Here are a small network's activations along a few directions, averaged over the inputs that share one value of a field.
Values that are neighbours, or in one group, have similar rows; names and order tell nothing.
Random noise pushes rows far along 11 fixed directions. That doesn't count. These rows show it; they differ only by the noise:
[ 380 -178  104 -500  360  311 -112  355 -474   83  567  129 -200  -82
 -403  -51   71   37   67  549 -261   16  262]
[ 125 -100 -161 -362 -104   -4   43  141 -367  359  227   69 -190  182
 -205 -153   76  257   48  374  329   43   66]
[ -17 -106  363  293 -361 -319   44   75  -58  -37 -172  -36  186  330
  335  -65 -237   84   85 -107   88   82 -295]
[-196 -193  182 -395  134   37   71   90 -365  372  -13  -73   79   15
 -298  -40  -65  -48  293 -223  156   55  -61]
[ 228 -252 -272 -141   74 -350  362 -552  -75 -516  265 -120  166 -182
  139  145 -456   87  625  225 -225  234 -237]
[ -92  141 -522 -219  168   92   89 -475 -220   87   78 -143   90 -198
 -148  135    7   69  397  -82  264 -264  -10]
[ -42   15   55  131   47  101   37 -133   23  -89   30  129  246   16
  237  230  -15  110  111 -122 -131 -339 -142]
[  -6   67 -110 -266  536  269  -69 -581 -215  -16 -147   -5  414 -275
   71 -204  203  113  198  145 -225  -44  221]
[-314   52 -238  -92   94  235  -28  -81  338  -11 -110   82 -270 -305
 -226   -8  315  -66  -31  -23  234 -107  -98]
[-167 -125  -86 -247 -172   21  167  201  116  366  214  238 -229   93
  -66    4  271  405   -6  298  418 -226 -142]
[  16  236  -10  234  241 -123 -311  -61 -305  274  -66 -562   45  -33
 -128  -98  -50 -249   34  -17  416 -257  388]
[  41   97  520  169  145  180 -242  399 -440   88  195 -122  234  102
  -81  268 -170 -231  178 -371 -186 -439  -23]
[ -20  149  262  259 -282 -268   64  142 -166  -88  137  173  314  248
  327  141  -68  299  190  -43  -30 -241 -288]


LUMU, 16 values:
motas: [ 135  -66  145   41 -339  308  -53   85   73  266 -105   65  -99  319
  188  -44   10   66 -302 -137  136  -31  -66]
nis: [ -16  498  -17  248  -55  307 -240  -33 -173   -7 -144 -140  219   44
   62  183   55 -169  -76 -552  -64 -329  130]
misu: [-120 -148  222 -150  250 -437  117  228 -243  274  228 -339  207   -8
 -290   90 -230  -62  322 -115    1   21   77]
mipu: [ -56 -111 -159 -286  298 -114  154   26  108   73  217  211  -36 -176
 -171  -62  216  199  -86  434  -58   58  180]
ronaz: [  -1 -306   65 -222  123  109  198 -136  403  107  -80   -7  -88  -52
  126 -138  110  170 -138  188 -108  249  136]
vez: [-308 -188  471  138   70  -30  210  298  442  -15   70 -136  108 -170
   51  400 -186  -49  270 -523 -217 -326 -315]
visi: [-326 -106  -24  -89  248 -214   72   34   32  525 -405  -30  232   -2
 -156   48   55  -68 -287 -511   63   92  360]
zuto: [-273 -353   70   48  246 -183  192   26  613  201 -294 -196 -125 -113
  -94  146 -102 -273 -249 -299   -8  253  294]
tunu: [ 470 -703 -447 -181  303  404  184 -477  373  108   81 -126 -177   78
  287  106 -173   68 -248  501 -121 -201  211]
gemo: [  21  109 -104   19   68 -209  185 -335  337 -168   69  179  173 -112
  321   38  112  218  -94  226 -134   73  137]
zav: [  71   -5  132   58  -83  172 -137  311  -50  -16 -147  281   56  151
  -10 -135  127   -9 -345 -121 -389  209  -35]
ruret: [  71  511  179   40  -34   93 -227  517 -266 -144  329  428   27   27
 -121  198  215  -22 -194 -112 -264 -200  141]
lemol: [-146  -28  496   35   12 -172 -101  511    5  144 -104   69 -104   43
 -124 -225  141 -143 -257   88   50  228  124]
magog: [ 133  -61   21  138  -90 -383   59  293 -165  -31  345  -52  -76  105
  -39  229 -255  -10   42  126  104  -89   61]
selu: [-161 -311  239  -78 -122   46  248  -55  -38  400  -74  -94  147  242
  210  276 -305  -72  195 -406  171 -287 -235]
sulin: [-176  261   59  112 -308 -218   -1 -202   29 -361 -284  156   50  -25
  138 -246   -1  -34   33 -142  -98  408 -213]
LUMU is arranged as a ring.
Q: Which values are neighbours of tunu? Give them in the order they are listed.
A: misu, mipu
Q: Which values are neighbours of ronaz? Give them in the order they are listed.
A: nis, zuto
Q: Which values are neighbours of sulin? Give them in the order they are listed.
A: ruret, selu
Q: Which values are neighbours of visi? Give them in the order they are listed.
A: vez, zav
